These are the activations of a small neural network, seen along a few directions. Each row is one input.
Each table varies a few parts of the input and shows all the possible inputs, shuffled.
Descriptions start from the smaller parts, as in this example, which fits no table here: values(3) and (point or line(9) or (ring(5) and line(6))).
Shared parts are said once, and a part with two or three values counts as separate values.

Other details of the inputs vary at random and push rows far along two fixed directions, the same in every table; ignore that.

Rows:
R1: [ 13  16  -6  35 -41  37 -43 -57  27  17  43]
R2: [ 20   5  31  71   1  34  -4 -51  14  -2  38]
R3: [ -2 -17 -14   4  -3 -23 -25 -12  24 -10   9]
R4: [ 19  12   2 -23  10  44   0 -10 -46  23 -94]
R5: [ 31  25  26  -7   7  53  21 -27 -65  34 -89]
R6: [-27 -21 -32 -22  48 -11  -1  29  25 -26   5]
R7: [ 12   3   5  42  -4  -8  15 -29   7   4  25]
R8: [ 14  12  18  46 -54  55  -9 -38 -77  43 -48]
R9: [  0  -9 -10  20   7 -16  -9 -11   8   6  21]
R10: [ 15  -6  27  18  20  13  -2 -12  19  -8  28]
R11: [  5  -3 -15  -1   6  54  -5 -25 -47  25 -86]
R12: [ -3  -7  -7  16  15 -22   2  -6   8   4  29]
R13: [ 18  -1   6  16  11  13 -41  -8  32 -16   8]
R14: [-22  -2  -8  11  -9 -16  30  28  -6 -21  21]
R15: [  9   0  27  29  10  18   9 -33   9 -12  13]
R16: [  2   2  11 -21  16  41  21 -24 -61  27 -80]
R17: [ -7 -19 -19 -34  26 -42   8  33  23 -10   9]
R18: [-26 -26 -27 -34  39 -17 -12  25  35 -37   1]
R19: [  7  10  23  22 -23  -8 -15  15  -2  -8  34]
R20: [  6   0  23  29 -31  -4  11  10   5 -15  33]
R21: [ 25   9  24  57 -56  17 -56 -17   8  -5  28]
R22: [ 11 -15  -6   3   0 -20 -18  -1  25  -1  14]
R23: [ 23  10  29  20  17  19 -17 -16   8   0  14]
R24: [ 10  25  10 -15 -29  18  42  16 -68  14 -77]
R25: [  7   1  39  58 -46  13 -28 -32 -10   3  48]
R26: [ 25  11  30  57 -52  15 -49 -18   4  -2  34]
R27: [  0 -15  12  -5  35  -4  -3  13  30 -17  33]
R28: [ 21  -2  36  56 -50  19 -36 -20  -1   5  42]
R29: [ 22   6  24  21  14  17 -27 -15  17  -4  15]
R30: [-28 -14  -8 -17  -9 -23   1  32  -7 -19  10]
R31: [-25   9 -28 -34  14 -13  12  10  30  -3  51]
R32: [ -6  29   8 -12  -1  -3   8  -1  35  14  34]
R33: [ -9 -18 -14  -3   7 -35 -16  -2  29 -14  23]
R34: [  2  -2  20  14 -24  -3   6  15 -10  -6  22]
R35: [ 13  20   7  35 -33  34 -28 -57  18  24  54]
R36: [  9  38  -2 -26 -30  53   4 -29 -40  63 -86]
R37: [-18  23 -37 -73  -1  17  17  21 -16  34 -86]
R38: [  6  -4 -24 -22  11 -32 -17  21  23 -12 -11]
R39: [ 36  -8  16  52 -33  10 -49 -45  24  12  23]
R40: [ 42  29  37  24  -7  58  18 -45 -48  28 -69]
R41: [-24  -5  -7   6  -4 -16  18  29 -12 -15  25]
R42: [ 24   3  35  56 -21  -1 -16 -59   6  12  40]
R43: [-25 -16  -5 -32  51 -23  21  23  23 -32  17]
R44: [-20 -11 -25 -19  35 -44  29  25  12 -12  18]
R45: [-23  22 -39 -77  11  17  59   9 -48  30 -66]
R46: [-36 -19 -23 -59  19 -44  30  82   0 -28   6]
R47: [ 28   8  15  22  -6 -12 -24 -18  12   8  17]
R48: [ -3 -14   4   7  14  13 -22 -19  14 -11   2]
R49: [-37 -13 -22 -16  10 -30  17  52  -5 -21  26]
R50: [-26 -16 -18 -22  56 -13  15  29  16 -21  16]
R51: [  3 -16   6  -8  29   4  -9  10  23 -12  13]
R52: [ 45  21  38  60 -23  -1  -9 -45  16   7  33]
R53: [ -8  30   2 -15   0  -6  25   5  39   6  24]
R54: [ -5  21 -11  -2  -9   8  23 -21  21   2  39]
R55: [  2 -10 -11 -40  23  29  10   9 -30  12 -79]
R56: [-20  -8 -30 -52  44  23  35  20 -52  15 -90]
R57: [ 33  13  14  -1 -20  29  42 -33 -63  44 -88]
R58: [-37 -20 -41 -17  -2 -26  -7  52   9 -30   9]
R59: [-12  -9  -6  34 -28   1 -24   6   0 -10  29]
R60: [ 11   6  40  66 -51  11  -6 -34  -4  -8  44]
R61: [  5   7 -28 -56  13 -10  19  22 -41  20 -94]
R62: [-10 -16 -26   9  13 -29 -13   4  27  -9  26]
R63: [ 29  -3  28  39 -13  -3 -18 -32  12  16  36]
R64: [  6  -2 -28  -6 -10  21   2 -22 -49  35 -84]
R65: [-37 -24 -36 -59  11 -42  13  82  10 -33  -5]
R66: [ -9 -14  -3 -27  46 -18  33  34  33 -34  14]
R67: [  1 -13  -1  11 -35   3 -27  16   3 -11   6]
R68: [-43 -25 -36 -42   0 -40  -3  58  13 -40   2]
R69: [ -8  22   0 -14  -3   0 -10   1  39  16  29]
R70: [-30   0 -19 -57  21 -51  34  83   0 -36   4]
R71: [ 34  13  29  39 -10  -8 -24 -30  12  12  34]
R72: [-11 -10  -7  -9  19 -47  28   8  28 -24  27]
R73: [-33  17 -23 -64  29 -30  23  46  39   1  19]
R74: [ -4 -13  11   7  21   7 -16 -15  16 -12  17]
R75: [  0  -4  12  30  26  14   1 -18  12  -8  31]
R76: [ 25  10  23  19 -25  31   6 -60 -64  50 -61]
R77: [  3 -20  -7  -8  21   7 -24   9  32 -19   2]
R78: [-25 -15 -10  -8 -18 -18 -12  24   0 -21  10]
R79: [ -5 -13 -11 -31  29 -45  26  30  19 -12  15]
R80: [  2  12  20  -1 -41  36  28 -20 -90  33 -78]
R81: [-12  10 -17 -59  -6   1  29  51 -67  11 -89]
R82: [ 17   9  11   5  10 -30   3   1  16  -4  23]
R83: [ -6 -14  -6  -5   9 -30  -5  -5  13  -4  15]
R84: [ -9  11 -25  -9 -12  12 -14 -19  25   7  32]
Each input here is: line(6) and (values(2) or (values(3) and line(4))).
- Changing only the line(6) part turns R8 into R49. The same change can be made to R9. Which row results? => R12
- Changing only the line(6) part turns R55 into R10. The same change can be made to R65. Which row results? => R34
- Which other rows does R24 become when the values(3) part takes its other values? List them by row number. => R40, R52
- Start at R52 and move only the line(6) part, one step at a time. The first step leads to R82. Which rows follow, in order? => R71, R47, R61, R38
- Start at R11 and move only the line(4) part, one step at a time. The first step leads to R18. Which rows follow, in order? => R77, R13
- Which other rows does R36 become when the values(2) part takes its other values? List them by row number. => R84
- Which other rows does R37 become when the values(2) part takes its other values? List them by row number. => R1

Rows:
R85: [ 19   1  37  46  -6 -24 -11  -4  28 -16  70]
R86: [  6   1  23  41 -48   9  14  -8 -51   4 -10]
R87: [ 36   0  23  30 -34  38 -26 -31 -50  23 -70]
R88: [ 41  10  53  66 -36  16  -8 -37 -19   7  12]
R89: [-13 -22 -32 -58  62   3  19  22 -26   0 -82]
R90: [-55   5 -45 -73  10 -44  54  81  -1 -22   4]
R91: [ -1 -11   4  17   2 -28 -51  11  75 -31  85]
R92: [-22   3 -14 -29  59 -24  26  21  62 -28  58]
R93: [ 31  -5  27  49 -23  12 -51 -27   7   5  16]
R94: [ 28  38  30  17 -37  42  12 -37 -34  41 -29]
R95: [-48 -18 -34 -55  19 -62  51  86 -15 -34   3]
R96: [ 15   2  13 -12  27  33  50 -20 -69  22 -95]
R97: [ 38  20  50  60  -9  59  -4 -86 -13  35   8]
R98: [ 10  -3  -2  -8  22  42 -13 -36 -11  21 -45]
R99: [  2 -16  21  35  49 -30  -2  -5  62 -37  93]
R100: [ 18  29   6  20 -15  -8   4 -51  35  31  48]
R101: [  1  13 -38 -36   3  -7  -7 -20  22  31 -20]
R102: [  6   4   3  22 -10 -10 -52   0  73 -19  77]
R103: [-16 -14  -3  33 -33 -17 -51   7  47 -26  85]
R104: [-13  12  -9 -62  15 -12  51  37 -34   9 -54]
R105: [-42   2 -29 -62  -3 -23  55  57 -42  -2 -35]
R106: [-29 -28 -25  -5  -4 -41 -23  49  20 -36  38]
R107: [  9 -10   5  34 -53  24 -24 -13 -52   9 -41]
R108: [-10 -34 -17 -12  57 -23 -12  20  40 -40  11]
R109: [ 26  17   6  11   0  74 -19 -64 -22  44 -60]
R110: [-38   3 -52 -68 -12   1  16  49 -34   7 -65]
- Describe the family of inputs behind these rows. => values(2) and (point or (values(3) and line(4)))
- Changing only the values(2) part turns R91 into R104. The same change can be made to R103. Which row results? => R105
- Start at R96 and move only the line(4) part, one step at a time. The first step leads to R99. Which rows follow, in order? => R97, R92
- Which other rows does R85 become when the values(3) part takes its other values? List them by row number. => R95, R99
- Which other rows does R88 become when the values(3) part takes its other values? List them by row number. => R86, R96

Rows:
R111: [ 16   2  27  11   9  34  23 -40 -50  25 -49]
R112: [-13 -13 -42 -80  43  -5  27  39 -14  -5 -92]
R113: [-36   0 -55 -70   7 -24  49  49 -45  10 -67]
R114: [ 17  12   8   7 -40  26 -22  -9 -44  22 -62]
R115: [ 20   3  15  17 -41  29 -32 -11 -35  28 -36]
R116: [  2   9   9  18 -27 -16 -19   2  31   3  67]
R117: [ 25  -3  19  49 -51  19 -42 -26   3   3   7]
R118: [  4   2  20   4 -27  23  31 -12 -82  23 -62]
R119: [ 28  12  25  11   2  36  31 -35 -36  23 -55]
R120: [-38 -24 -26 -18  29 -69  28  71  29 -53  57]
R121: [-27 -24 -42 -81  52 -12  20  37 -24  -6 -82]
R122: [  3  -3  12  29   8  -6 -23 -39  49  -3  70]
R123: [-39  -8 -26 -26  36  19   6  20  26 -25  21]
R124: [ 21  17  19  41 -55  16 -12 -37   3  17  24]
R125: [-21  -3   1  -8  15 -61  13  58  43 -51  72]
R126: [-12  -1   2 -27   6 -25  30  48 -17 -10   0]
R127: [-10  -2 -32 -68  43  -9  10  35  -7  -6 -71]
R128: [  8  -9  15  43  25 -10  -1 -17  30 -17  55]
R129: [-13   0 -15 -75  55  -7  60  44 -36   8 -71]
R130: [ 20  -5  -7  12   2  38 -18 -37 -35  26 -65]
R131: [-23   3 -26 -42  50 -53   8  36  78 -33  61]
R132: [ 14  15  -7   5  -2  35  11 -47 -34  43 -50]
R133: [ 14  10  16  23   8  -2 -25 -27  56   8  72]
R134: [ 24   5  41  65 -41   3  -6 -23   9 -11  53]
R135: [-32   3 -27 -36  11 -66   6  59  58 -38  67]
R136: [ 33  20  44  48   0  23  -5 -44   4   9  18]
R137: [-36 -34 -42 -17  18 -62 -21  65  50 -51  52]
R138: [-22  11  -7  -3 -37  66  11  -6 -67  22 -58]
R139: [  6   4  22  51 -46   3 -28 -39   9   8  59]
R140: [ 35   1  25  36  -5  33 -49 -42  14  18   9]
R141: [ 20   9  17  41  -5   3 -21 -45  63  -1  69]
R142: [ 12 -10  18  39 -45  23 -41 -30 -28  13 -13]
- Describe the family of inputs behind these rows. => values(2) and (point or (values(3) and ring(5)))
- Changing only the values(2) part turns R114 into R127. The same change can be made to R139. Which row results? => R122
- Which other rows does R125 become when the values(2) part takes its other values? List them by row number. => R136
- Which other rows does R117 become when the values(3) part takes its other values? List them by row number. => R124, R134
